[[-1.07  3.28 -0.97 -2.18 -0.86  1.66  2.07  7.35  0.58 -1.82 -4.19  1.01]
 [ 0.17 -1.67 -0.87  1.56 -0.83 -2.93 -2.83 -2.03  1.41 -0.82 -0.45  1.47]
 [-1.15 -0.57 -0.49 -0.79  0.91  2.15  0.98 -1.44 -0.62 -1.39  2.69 -2.15]
 [-0.22  0.22 -0.70 -1.59 -2.93 -1.91 -2.31  1.14 -0.47  0.85  0.54 -1.16]
 [-2.54  1.12 -1.33 -2.52  2.62  3.45  1.30  2.34 -3.11 -0.33 -0.88 -3.35]
 [-0.56 -1.04 -0.84  0.72 -1.19 -2.50 -3.39 -2.74 -0.05  1.24  1.89 -2.86]
 [ 2.27 -1.04  0.11  1.73 -2.70 -1.97  0.45  1.46 -1.40  1.41 -1.44  1.63]
 [ 0.60 -0.62  0.43 -2.21 -3.16 -2.32 -2.55 -2.00 -0.43  2.94  2.91 -1.68]
 [ 0.48 -1.29 -0.82  0.96  0.73  0.34  0.76  0.70 -0.99 -0.42 -1.06  0.14]
 [ 1.25 -0.71  1.34 -1.63 -1.11 -1.72 -2.48 -3.41  0.33  1.44  2.49  0.28]
 [-1.72 -0.31 -0.70  0.65 -0.22  1.15 -0.59 -1.94 -0.62  0.75  3.43 -4.43]
 [-0.63  0.62  0.59 -0.01 -3.71 -0.70 -1.40  0.45 -0.83  3.36  2.84 -3.92]
 [-1.63  0.46 -0.74 -0.26 -1.60  0.33 -0.95  1.36 -1.08  0.45  0.46 -2.80]
 [ 0.29 -0.92 -0.18  1.06 -1.67 -0.21  0.64  1.65 -2.55  1.60 -1.25 -0.10]
 [-0.47  1.35  0.85 -0.98 -2.93  1.46  1.63  2.10 -1.06  2.16  2.33
  -3.15]]
The second smallest entry -> -4.19
Read off the 1st entry in reading order.
Answer: -1.07
Read off the smallest entry.
Answer: -4.43
Read off the fourth entry in reading order.
Answer: -2.18
Read off the entry just left of the smallest entry.
Answer: 3.43
The largest entry is 7.35
Read off the entry just left of -0.97.
Answer: 3.28
Read off the entry just left of 1.12.
Answer: -2.54
Read off the entry just right of the largest entry.
Answer: 0.58
Read off the entry just left of 2.62.
Answer: -2.52
The entry just left of 0.54: 0.85
The 5th entry in reading order: -0.86
The entry just left of -0.21 is -1.67

Questions about the array below. Indices start at 1.
1) Read off the entry directly below the largest entry.
2) Read off the entry in the top-right corner.
3) Read off the entry at row 1, column 2.
4) Read off the entry just right of 40.218.
5) Read off the entry just left of -4.074.
6) Read off the entry at row 1, column 3.
7) Read off the entry directly above the largest entry.
8) Read off the top-left entry.
-25.258	-175.638	120.274	-58.151	47.517	-128.805	140.431	147.461	119.269	151.886	-91.702	-159.481
-0.131	37.010	57.875	129.009	150.318	103.388	87.217	201.862	74.755	68.033	63.268	35.162
-60.534	-174.697	105.449	-7.706	61.437	-52.494	109.974	87.360	2.475	97.462	232.975	37.359
233.719	-146.647	74.169	-19.394	162.610	-98.127	-170.755	-44.562	56.218	-32.038	-1.094	82.845
61.627	146.194	129.361	140.494	160.158	19.321	15.149	98.744	87.359	46.082	-65.438	38.967
126.034	64.084	55.116	7.694	54.603	47.079	12.065	97.988	83.633	89.988	-42.055	102.902
-39.617	-4.074	79.885	149.402	117.662	92.719	30.310	215.867	26.437	101.792	67.373	29.360
55.054	117.257	121.829	159.464	111.246	9.505	40.218	46.580	60.923	110.930	-10.686	48.533
-45.515	-0.456	164.889	125.042	119.375	119.049	94.109	225.788	78.254	79.180	53.882	28.065
1) 61.627
2) -159.481
3) -175.638
4) 46.580
5) -39.617
6) 120.274
7) -60.534
8) -25.258

Read these off the array that follows. Indices start at 1.
1) Give the entry at row 1, column 1.
2) Give the bottom-right entry.
3) Give the entry in row 1 and column 2.
4) Give the entry in row 1 and column 3.
5) Give the entry directly above 16.
6) Give the entry at row 2, column 1.
7) Give the entry at row 3, column 1.
8) Give the entry in row 2 and column 2.
array([[  6,  15, -20, -27, -13, -14,  11,   3,   0,  -8, -15, -33],
       [-19, -36,  -3,   0,   8,   9, -17, -11, -11,  11, -11,  20],
       [  5,  -2, -12,   1, -19, -13,   5,  -4,  14, -21, -17, -42],
       [-21,   7, -24, -23, -11,  11,  14, -21,   4,  10, -16,  10],
       [  7,   4, -11,   8,   3, -13,   0, -30, -16, -20,  15,  22],
       [  8, -17,   0, -11,  14, -16,  -1,   1, -21,  20,  11, -30],
       [ 13, -18, -12,  10,  -5, -15, -14,  -7,  -5, -42, -22,  -1],
       [-10, -20, -18, -20,  10,   6,  -8,  -8, -19,   6, -23,  26],
       [-30, -19,  -3,   7, -14,  17,   4, -19,  18,  12, -11,  -5],
       [  1, -14,  -4,   0,  26,  10,  21, -13, -20,   9, -17,   0],
       [-16,   3, -26, -15,  -9,  12,  20, -23,   8,   2, -24,  -1],
       [ -6, -21, -34, -20,  -4,   0,  -1, -19,  -4,  -9, -34,   7],
       [  6, -14,   6,  -6,   7, -18,  -5,   4, -16,  16,  17, -34]])
1) 6
2) -34
3) 15
4) -20
5) -9
6) -19
7) 5
8) -36

-1.69; 5.75; -0.40; -1.06; 4.96; -1.95
-0.22; -2.66; -2.04; -6.07; 7.31; 2.69
1.57; 0.99; -3.66; -3.46; -3.23; -0.63
Rows and columns are numbered from 1.
Give the entry at row 2, column 1.
-0.22
Give the entry in the top-right corner.
-1.95
Give the entry just right of 5.75.
-0.40
The entry in the bottom-left corner is 1.57
The entry just left of the smallest entry: -2.04
Give the bottom entry of the column that holds the largest entry.
-3.23
Give the entry directly below 4.96.
7.31
The entry in the bottom-right corner is -0.63
The entry in the top-left corner: -1.69
Give the entry directly below -2.66.
0.99
Give the entry just left of -1.95.
4.96
The entry in row 3 and column 3 -> -3.66
Give the entry just right of -0.22.
-2.66
Give the entry directly below -1.95.
2.69
Give the smallest entry.
-6.07

M =
108.824	114.157	8.809	28.746	230.974	-153.681	97.014	-57.189	76.120	-1.147
67.275	233.329	69.736	0.424	80.714	-241.113	102.972	74.205	56.290	103.296
Indices start at 1.
Report the entry just right of 102.972.
A: 74.205
The entry just left of -241.113 -> 80.714
The entry in the bottom-left corner is 67.275
Report the top entry of the column that holds the smallest entry.
A: -153.681
Report the bottom entry of the column that holds the smallest entry.
A: -241.113
The entry just right of the smallest entry is 102.972
The entry directly above 74.205 is -57.189
Report the entry in the top-right corner.
A: -1.147
The top entry of the column that holds the largest entry -> 114.157
The entry in the bottom-right corner -> 103.296
Report the entry just right of 28.746.
A: 230.974
Report the entry directly below 114.157.
A: 233.329
The entry in row 2 and column 3: 69.736
